Each row below holds a small network's activations on one input, seen along a few directions.
Each table varies a few parts of the input and shows all the possible inputs, shuffled.
A made-up example of a description, with smaller parts first: ring(5) and (point or line(9) or (values(2) and line(6))).
Shared parts are said once, and a part with two or three values counts as separate values.
In the rows, 128 means zero.

Other details of the inputs vary at random and push rows far along two fixed directions, the same in every table; ignore that.

A family of inputs:
row 1: [128 142 124 143 138 117 104 110 134 113 149 154]
row 2: [130 119 140 130 159 140 121 123 136 109 157 122]
row 3: [119  78 105 177  83  65  69 187  74 220  91  97]
row 4: [119 189  99  57  66 166 202 108 154 113  81 137]
row 5: [107 142  81  80  68 146 174  82 141 153  63 121]
row 6: [129 124 141 125 161 145 127 137 124 109 157 123]
row 7: [135 136 133 124 144 130 119 138 126 104 155 132]
row 8: [138 148 132 129 136 125 111 132 124 110 151 149]
row 9: [128  33 123 148  99  75 108 136  70 246  60  88]
row 10: [132 128 144 144 158 149 145 152 129 107 153 125]
row 11: [125 108 137 143 168 148 126 116 139 109 151 129]
row 12: [123 177 125  89 131 180 188  94 161  82 113 135]
row 13: [132 142 133 142 151 127 116 134 138 103 146 132]
row 14: [116 130 145 142 157 136 132 142 133 104 149 129]
row 15: [123 107 118 148 102  93  88 173 103 176 113 117]
row 16: [116 109  97 137  72  98 120 161  97 191  81 102]
row 17: [137 142 135 137 129 119 102 111 136 113 152 141]
row 18: [116 189  98  67  71 168 213 103 147 113  82 133]
row 19: [149 119 158 120 161 122 150 104 126 114 142 146]
row 20: [123 148 139 141 134 119 116 141 133 101 144 146]
row 21: [152 102 167 125 173 141 159 105 127 114 140 138]
row 22: [152 129 158 122 147 116 139 104 123 110 136 158]
row 23: [115 139  99  77  70 171 195 123 138 159  60 109]
row 24: [103 152  93  83  60 145 183 110 139 148  59 119]
row 25: [142 119 158 167 174 105  68 137 130  96 196 137]
row 26: [137 136 134 130 136 123 106 123 136 107 152 138]
row 27: [137 132 112  70  70 131 193  79 124 157  54 134]
row 28: [133 159 135 133 131 123 118 148 132 113 150 153]
row 29: [111  98 105 140  87 112 130 159  95 196  82  91]
row 30: [127 142 137 128 148 132 130 153 135 112 156 133]
row 31: [132 125 134 129 151 130 117 124 139 110 157 127]
row 32: [132 174 118  77 111 162 171  88 163  80 127 143]
row 33: [136 155 132 148 142 121 107 129 136 110 142 148]
row 34: [134 148 134 144 144 124 109 133 136 105 142 139]
row 35: [121 119 148 146 161 147 137 145 139 103 147 127]
row 36: [108  79 106 146 117 110 103 128 107 184 100 101]
row 37: [121 142 138 139 140 122 123 143 136  99 148 138]
row 38: [119 143  85  76  47 136 156 112 119 167  55 118]
row 39: [134 130 136 131 138 123 110 116 139 106 157 125]
row 40: [130 125 138 132 146 128 114 116 139 111 158 121]
row 41: [108  53  82 162  78  68  68 148  86 236  70  88]
row 42: [127 135 127 140 140 119 105 114 134 108 149 146]
row 43: [154  91 164 170 164  79  86 132  97 148 152 152]
row 44: [120 175  97  50  77 174 201  90 147 114  82 128]
row 45: [129 137 135 142 159 131 121 133 139 107 147 128]
row 46: [127  52 133 172 139 107  77 149 106 184 128  85]
row 47: [125 135 143 130 156 142 135 152 132 111 156 127]
row 48: [120  76 125 152 124 107  90 136 109 178 121  90]
row 49: [136 108 143 134 163 151 126 126 141 109 155 120]
row 50: [125 155 137 145 132 117 114 137 133 106 144 154]
row 51: [139 142 131 134 134 120 104 119 136 112 151 147]
row 52: [135 113 144 129 165 156 132 139 128 108 154 121]
row 53: [134 163 133 143 129 120 123 145 125 109 150 153]
row 54: [132 120 145 148 171 153 130 135 141 107 143 121]
Each input here is: line(6) and (point or ring(8)).
- The inputs of row 10 and row 29 match in every part but the line(6) part. If row 46 is changed in the same way as row 10 into row 29, which row does it become? => row 48
- The inputs of row 19 and row 43 match in every part but the line(6) part. If row 44 is changed in the same way as row 19 into row 43, which row does it become? => row 8
- A walk changes only the ring(8) part. It starts at row 15 and steps to row 3. List the rest of the walk in order. => row 20, row 34, row 42, row 25, row 26, row 38
- A walk changes only the line(6) part. It starts at row 1 and steps to row 42. List the rest of the walk in order. => row 41, row 5, row 36, row 11

A family of inputs:
row 55: [119 146 122 114 135 163 154 112 152 101 123 129]
row 56: [120 100 116 151 119 109 107 134 117 169 103 110]
row 57: [113 115 109 117 114 125 128 128 122 148 119 112]
row 58: [137 146 120 109 104 138 136 115 133 124 112 134]
row 59: [122 148 122 111 100 138 155 131 134 128 107 127]
row 60: [121 119 117 133 115 126 129 123 129 148  98 118]
row 61: [133 168 137 116 127 138 149 124 141  94 134 157]
row 62: [151  42 189 215 250 101  60 167 107 120 213 122]
row 63: [120 126 115 117 100 110 126 117 120 149 113 130]
row 64: [136  57 154 156 171 103 105 141  99 160 149 107]
row 65: [127 103 132 149 143  98  95 143 113 140 145 120]
row 66: [145  86 175 167 200 117 110 157 108 124 175 125]
row 67: [127 157 127 115 124 145 149  99 149 104 120 148]
row 68: [118 140 112 114 110 140 149 137 127 134 112 123]
row 69: [128 103 115 134 112 124 101 148 116 164 114 104]
row 70: [117 133 113 105 117 141 145 120 134 123 122 121]
row 71: [131 145 134 134 128 118 128 136 124 122 136 146]
row 72: [126 145 128 129 136 140 140 108 140 105 128 142]
row 73: [120 102 112 138 109  95 104 132 105 167 113 118]
row 74: [121 122 104 124  87 112 136 141 112 171  84 116]
row 75: [125 126 135 128 141 123 122 129 132 109 151 129]
row 76: [125 135 124 118 129 122 134 117 129 121 135 129]
row 77: [121 100 117 155 116 107 103 134 113 168  98 117]
row 78: [119 121 122 123 125 119 126 128 127 133 134 120]
row 79: [139 139 129 120 123 134 125 125 134 122 127 128]
row 80: [134 123 152 166 171 118  95 135 133 105 163 146]
row 81: [117 109 106 123  89 100 115 126 109 172  92 120]
row 82: [140 154 128 109 113 139 134 114 139 114 124 142]
row 83: [131 130 160 162 191 134 108 135 144  78 191 139]
row 84: [119 127 105 123  82 113 137 135 110 168  82 124]
row 85: [137 166 139 105 152 168 146 116 155  72 166 141]
row 86: [126 136 125 120 125 121 131 116 127 118 131 137]
row 87: [141 159 132 107 131 149 143 112 146  95 141 139]
row 88: [125 166 131 107 123 148 165 125 142  97 135 141]
row 89: [139 167 128 101 119 150 150 104 144  97 133 146]
row 90: [144  88 141 121 134 134 137 123 114 159 113 109]
row 91: [138 155 135 107 128 154 143 118 148  92 143 134]
row 92: [117 121 120 135 134 141 128 128 136 132 126 116]
row 93: [131 158 134 123 129 135 145 130 133 101 132 150]
row 94: [118 110 117 142 116 117 115 161 112 161 112 111]
row 95: [135 119 118 128 100 111 105 132 117 163 108 124]
row 96: [125 114 107 116  83 125 125 130 119 168  93 106]
row 97: [128 160 145 120 157 162 153 109 162  68 155 144]
row 98: [128 145 128 126 122 126 140 139 126 125 124 132]
- Describe the family of inputs behind these rows. => values(4) and (point or (values(2) and line(5)))
- The inputs of row 92 and row 85 match in every part but the values(4) part. If row 55 is changed in the same way as row 92 into row 85, which row does it become? => row 69
- The inputs of row 88 and row 83 match in every part but the values(4) part. If row 98 is changed in the same way as row 88 into row 83, which row does it become? => row 60
- Change only the values(4) part in row 77. List by row number the other rows that result. => row 58, row 86, row 93
